Here are a small network's activations along a few directions, averaged over the inputs that share one value of a field.
Related values have similar rows: they may be neighbours, one step apart, or belong to one group.
(in the rows, 500 means zero)
Random noise pushes rows far along 16 fixed directions. That doesn't count. These rows show it; they differ only by the noise:
[456 590 447 420 425 567 525 546 653 471 644 531 361 468 557 396 502 435
 311 536 572 512 490 459 536 416 487 266 550 570 416 384]
[409 535 794 548 366 552 681 536 420 544 450 456 539 557 580 414 497 528
 359 241 402 506 338 475 424 554 485 513 393 613 354 419]
[458 511 493 513 499 474 501 513 628 355 422 377 464 460 540 363 463 516
 557 553 486 469 524 384 700 619 530 331 447 489 520 469]
[462 502 586 679 568 518 473 542 443 429 445 356 418 535 391 513 541 563
 686 479 609 484 673 393 623 476 440 423 530 319 358 433]
[574 511 456 718 382 510 603 399 460 355 456 467 473 457 387 651 508 616
 645 593 302 524 577 410 500 473 433 255 515 463 647 332]
[668 515 513 589 465 575 586 424 534 350 523 511 571 380 591 272 478 517
 527 420 323 546 414 619 627 544 450 401 522 469 413 536]
[375 332 487 483 396 594 411 505 375 635 467 541 368 635 623 662 377 478
 497 430 380 442 450 510 416 288 442 534 428 385 365 501]
[430 646 515 224 545 514 532 469 568 546 655 634 524 523 503 325 472 537
 285 484 606 595 358 723 443 518 459 577 433 591 548 381]
[549 500 520 382 298 398 512 399 433 637 499 510 578 392 493 324 524 515
 373 465 480 544 392 665 638 376 595 387 625 569 465 399]
[384 435 410 530 479 351 500 491 585 536 486 487 503 579 524 534 435 424
 571 555 469 460 466 452 519 564 537 529 374 507 542 418]
[556 423 530 518 708 520 453 576 561 492 425 541 392 481 497 523 577 603
 321 599 760 409 497 448 529 482 522 473 601 370 619 659]
[578 466 383 417 607 477 375 517 518 426 452 384 599 430 471 487 483 585
 511 605 456 510 636 522 616 625 578 524 559 493 623 648]
[380 320 345 576 326 405 572 377 615 674 533 367 572 537 474 343 541 504
 550 461 442 446 499 596 623 593 673 409 533 536 595 470]
[447 438 612 357 580 547 485 539 566 457 413 456 532 584 552 663 540 521
 560 567 348 518 520 352 528 529 512 495 462 469 381 604]
[398 523 711 608 491 436 644 336 417 469 392 510 412 475 372 488 591 654
 539 505 627 506 384 501 602 416 390 396 457 324 581 289]
[541 530 468 531 510 529 523 452 464 408 543 403 606 462 438 544 522 561
 565 518 312 589 618 538 536 579 473 490 508 506 497 489]
[566 480 451 568 657 422 555 578 670 448 503 487 611 522 531 608 608 427
 450 663 419 550 555 425 530 694 579 506 473 589 534 569]
[691 475 471 620 526 428 554 551 493 717 614 661 577 515 489 505 671 404
 302 551 587 594 479 709 481 386 579 488 673 553 375 447]


KORU, 12 values:
pabog: [526 685 666 615 422 566 512 523 330 473 416 583 395 472 458 417 453 474
 568 376 645 546 417 517 438 446 419 477 383 577 484 349]
veluk: [524 462 418 387 428 259 510 477 529 392 536 581 491 574 410 562 317 538
 720 519 392 357 483 297 379 439 472 515 520 365 464 504]
vese: [512 382 556 487 473 468 540 457 391 611 398 466 595 569 483 580 581 613
 425 578 351 547 518 602 553 543 576 470 496 489 580 486]
zesu: [179 554 524 617 477 280 644 430 492 522 613 402 365 555 384 497 529 461
 378 547 719 435 572 379 558 488 403 447 404 378 543 182]
lis: [568 570 641 562 480 628 503 429 209 392 361 533 391 332 509 557 506 598
 371 497 521 559 481 532 524 356 361 475 526 444 598 500]
pom: [513 653 512 492 478 370 410 501 340 374 561 400 472 296 499 454 467 387
 357 532 568 507 619 428 671 402 415 495 581 440 353 415]
sig: [352 467 539 551 432 544 582 396 499 576 638 399 550 450 488 487 607 413
 501 332 447 516 499 520 463 512 501 615 496 527 363 583]
topu: [429 534 519 501 616 520 525 523 389 429 657 519 472 587 523 619 432 442
 456 421 391 534 546 529 344 529 331 750 357 407 331 546]
sapas: [617 508 562 285 542 544 420 633 495 583 472 573 490 636 420 492 547 636
 562 591 583 539 618 502 525 363 557 367 677 433 381 462]
lig: [429 361 489 376 363 141 614 484 535 661 453 486 616 583 432 583 537 529
 515 573 366 439 469 337 465 526 707 472 535 550 596 414]
lopo: [474 501 534 524 391 287 565 494 334 598 526 487 672 503 527 610 449 427
 322 444 285 561 435 568 406 543 530 668 393 636 459 393]
lur: [462 489 580 601 543 560 710 395 651 457 493 376 589 464 480 551 771 485
 484 584 400 542 529 440 605 718 544 402 507 587 616 551]
Each value of KORU is a pair of two hidden parts, and every pair occurs once (6 first parts, 2 second parts).
- lur and topu share the first part; lur and pom share the second. Which value has the first part of pom and the second part of topu? => veluk
- vese and pabog share the first part; vese and zesu share the second. Which value has the first part of zesu and the second part of pabog? => lis

NAGI, 13 values:
nin: [317 395 551 579 503 484 381 692 442 523 290 380 311 595 587 617 298 541
 380 396 675 250 461 227 367 546 519 586 356 512 648 587]
vipa: [700 357 368 558 649 472 649 622 583 519 739 681 590 700 646 327 430 546
 214 467 305 473 488 718 372 659 511 579 497 409 451 607]
tebak: [308 395 435 491 458 382 358 406 294 527 550 268 467 407 522 452 396 392
 610 349 444 461 631 517 649 416 444 718 457 300 247 598]
tak: [524 499 567 316 379 729 596 350 584 468 422 641 548 452 538 543 461 699
 504 426 368 491 215 547 281 449 468 470 505 621 800 563]
lumed: [500 480 565 753 551 331 544 422 297 463 491 606 431 341 629 609 518 313
 300 536 536 472 382 508 579 318 310 620 449 295 376 442]
tabod: [215 445 347 426 375 506 469 431 436 602 663 441 377 553 496 707 452 455
 318 524 398 516 580 503 396 410 474 506 401 522 539 406]
roz: [575 386 304 575 419 614 409 735 444 516 543 348 441 600 555 530 389 596
 301 502 334 448 784 444 442 585 628 340 567 576 542 603]
pobo: [429 312 529 712 583 404 620 397 477 674 245 485 549 442 532 673 758 500
 337 671 555 506 379 536 602 672 662 592 448 573 899 596]
pipu: [575 398 506 279 359 386 456 482 523 528 361 600 560 442 629 524 321 514
 396 461 361 344 224 402 362 459 596 541 490 602 622 679]
zap: [403 559 474 399 525 702 375 577 481 465 412 353 597 622 539 627 433 546
 629 548 290 620 650 550 507 692 506 552 312 663 581 450]
zunov: [594 401 500 484 441 394 481 579 676 640 481 524 548 563 450 569 608 388
 621 548 573 436 507 318 476 419 691 370 674 582 351 584]
kolet: [575 354 404 261 353 532 517 457 536 634 482 626 532 556 521 575 448 654
 372 529 362 366 439 490 314 418 614 415 669 556 741 660]
sir: [348 451 345 460 469 512 541 315 531 588 683 476 497 516 446 321 529 541
 422 499 521 589 486 804 597 535 508 513 454 455 582 397]
NAGI is arranged as a line.
- A walk along NAGI starts at lumed and steps to its neighbour kolet. Put nin, vipa, pobo, sir in the order it reaches them. => vipa, pobo, sir, nin
- Which values are neighbours of roz? Give them in the order they are listed. => tebak, tabod
- Which values are neighbours of tak? Give them in the order they are listed. => zap
